Each row below is a small network's average activation on inputs in which a field has the value named, seen along a few directions.
Related values have similar rows: they may be neighbours, one step apart, or belong to one group.
(in the rows, 500 means zero)
Random noise pushes rows far along 23 fixed directions. That doesn't count. These rows show it; they differ only by the noise:
[370 536 400 324 503 585 587 412 540 498 589 625 439 492 562 380 575 342
 542 299 593 554 533 565 655 478 612 190 541 228 531 462 748 389]
[592 615 372 433 560 526 519 636 415 482 689 604 532 525 382 678 598 600
 521 448 495 459 479 642 522 569 378 548 418 489 348 266 491 334]
[679 295 611 564 527 384 611 286 648 466 536 360 625 717 793 607 485 439
 426 682 593 538 486 368 680 705 525 291 353 744 655 394 684 607]
[358 694 395 291 607 396 458 509 494 432 469 550 546 493 592 480 332 504
 356 565 501 251 519 508 411 471 300 649 494 649 431 576 715 481]
[619 445 561 525 411 442 352 467 591 616 475 569 645 494 461 370 590 359
 587 401 637 509 454 352 599 436 630 538 587 429 516 430 314 608]
[369 584 552 500 639 580 511 488 508 542 511 540 496 587 585 552 257 362
 543 380 542 591 563 327 588 534 548 392 422 417 537 582 677 406]
[456 472 394 657 485 617 500 493 411 538 460 461 348 645 333 506 471 412
 409 541 426 605 462 442 319 579 437 402 409 504 459 568 607 373]
[628 705 580 616  89 541 512 273 535 448 644 662 444 527 378 402 624 392
 648 538 538 600 748 355 680 416 467 546 531 441 415 385 650 402]
[621 497 529 605 477 471 532 448 535 566 448 546 409 514 502 582 502 558
 510 515 459 432 356 420 478 241 352 602 661 364 588 492 439 503]
[597 681 527 324 410 425 461 563 373 390 663 610 637 668 656 542 348 449
 534 435 381 363 652 374 683 496 556 429 264 646 475 547 529 609]
[527 742 515 645 386 422 587 441 504 461 439 532 528 646 765 584 419 412
 462 557 421 540 715 588 409 494 524 425 496 641 437 592 604 494]
[535 450 462 424 429 486 596 363 563 437 457 503 192 497 540 428 540 444
 533 597 487 479 259 483 408 541 278 341 511 460 533 427 512 491]
[610 565 493 545 272 407 413 356 465 322 537 557 305 485 503 454 529 423
 742 548 427 526 759 441 447 408 454 456 589 595 411 478 300 536]
[375 409 362 665 614 547 548 664 424 624 382 345 421 622 437 698 577 362
 412 355 449 460 358 573 620 512 473 585 624 397 480 364 452 557]
[307 294 631 350 530 402 557 554 534 483 394 544 297 470 363 459 347 606
 419 377 522 579 340 509 494 390 649 476 630  92 607 539 529 387]
[342 397 381 425 630 688 419 435 486 637 623 485 587 351 470 519 607 447
 408 370 424 499 493 603 419 459 612 570 437 283 513 495 618 285]
[455 587 490 522 511 428 350 343 476 523 500 558 532 507 530 498 449 497
 499 455 414 498 632 300 430 578 421 573 619 657 493 447 436 435]
[342 593 496 562 610 536 635 360 585 411 336 326 258 420 622 388 674 585
 569 375 268 505 423 451 453 586 323 435 868 596 554 476 527 511]
[490 409 343 574 613 415 487 426 526 397 473 458 564 484 626 591 481 427
 561 661 433 544 648 435 601 461 485 425 610 571 682 709 472 609]
[430 497 528 490 390 385 617 467 551 622 434 512 296 422 581 654 388 521
 647 457 564 592 374 658 496 630 381 429 373 406 486 306 493 521]
[384 584 419 280 502 580 655 415 400 383 533 659 347 465 615 529 497 527
 370 503 488 419 550 695 536 491 445 460 489 469 247 420 716 337]
[381 753 537 571 268 391 294 549 540 545 469 616 717 389 528 420 744 534
 201 478 383 369 500 725 427 499 645 805 703 533 691 420 268 615]
[469 533 441 430 734 658 654 427 532 361 396 731 518 476 796 560 484 312
 488 514 333 545 404 464 622 480 581 331 357 475 338 806 615 473]
[522 557 547 553 417 427 649 480 580 690 376 504 527 545 606 466 580 494
 591 297 495 596 325 435 683 602 505 366 616 410 551 392 508 615]
[532 474 512 574 729 756 312 358 493 419 525 786 487 326 425 497 688 505
 439 506 455 531 412 435 397 437 523 537 544 561 413 481 232 377]


Sokot, 9 values:
k4: [466 283 458 541 633 443 486 437 519 509 566 560 529 333 354 659 469 479
 705 587 580 816 556 406 688 632 529 342 451 359 605 490 297 472]
k5: [528 596 618 629 397 390 404 614 671 313 563 421 577 580 435 556 389 404
 467 745 654 394 544 507 503 555 413 665 272 693 711 553 596 656]
k9: [520 584 509 531 275 558 560 463 648 365 508 410 326 442 688 448 570 377
 704 470 430 465 657 646 471 617 560 576 368 547 363 550 756 436]
k7: [653 490 558 524 643 553 540 592 436 717 498 530 599 532 582 604 525 509
 595 289 688 551 408 540 570 470 540 424 562 448 319 240 223 534]
k2: [519 433 743 577 519 584 458 494 541 320 491 642 488 448 421 514 483 560
 600 434 522 534 628 492 576 374 714 504 390 517 437 563 484 533]
k3: [275 437 497 243 726 405 396 478 475 620 426 528 576 362 198 330 437 602
 433 350 599 380 354 408 401 403 362 480 477 490 407 467 572 524]
k1: [436 556 664 303 588 438 713 643 412 569 503 294 431 512 375 391 384 674
 488 565 528 616 389 528 279 607 347 281 467 432 463 465 418 411]
k8: [381 427 397 408 381 506 522 598 370 649 677 284 498 632 455 492 446 359
 358 574 649 482 609 619 529 519 544 387 469 311 689 409 589 454]
k6: [621 529 379 522 537 513 400 516 399 423 347 705 471 596 453 407 484 450
 466 519 458 231 407 369 392 271 344 397 497 750 442 691 381 750]
The values of Sokot form 3 separate groups.
Q: List the group mates of k9, in the order listed.
A: k1, k8
Q: List the group mates of k5, in the order listed.
A: k2, k6

Zenat, 9 values:
m7: [444 367 443 441 472 484 371 508 350 604 328 769 517 377 513 481 546 580
 374 452 509 537 354 354 745 765 583 711 813 554 429 404  98 580]
m8: [288 518 830 730 425 557 622 547 379 673 481 265 502 516 300 610 401 742
 382 529 397 750 477 429 593 647 492 530 470 533 758 375 339 624]
m9: [560 465 387 564 352 541 341 634 606 438 603 302 541 376 518 351 712 603
 465 606 432 459 427 703 375 706 637 626 513 542 855 585 453 553]
m3: [607 411 433 699 379 719 193 179 610 553 617 693 186 299 643 602 371 297
 647 666 634 497 544 592  43 362 439 531 233 445 581 502 436 282]
m5: [737 411 585 391 497 445 527 559 509 426 462 637 409 612 605 482 447 506
 515 420 462 581 376 387 370 543 618 617 773 298 270 450 237 218]
m2: [956 554 632 438 269 675 546 537 487 426 733 631 591 524 446 299 701 547
 540 692 590 531 444 522 475 388 612 403 273 473 374 534 406 440]
m6: [754 458 635 347 692 565 449 629 533 511 690 355 807 607 461 441 596 693
 446 390 527 243 473 481 341 413 546 654 293 694 278 389 609 404]
m4: [524 316 520 702 682 732 483 345 655 398 419 381 437 350 552 543 549 559
 467 698 516 568 443 442 487 650 485 739 474 684 467 578 668 396]
m1: [658 463 465 720 642 554 388 521 486 617 424 553 512 557 483 641 349 785
 377 535 808 380 523 678 207 383 419 617 479 748 419 400 639 447]
The values of Zenat form a 3 by 3 grid.
Q: List every value one step from m2, in the order listed.
A: m7, m9
Q: List every value one step from m1, in the order listed.
A: m3, m5, m4
Each value of Zenat is a pair of two hidden parts, and every pair occurs once (3 first parts, 3 second parts).
Q: Changing only the second part turns m6 into m2. m8 has the same second part as m6; what does that change turn m8 into?
A: m9
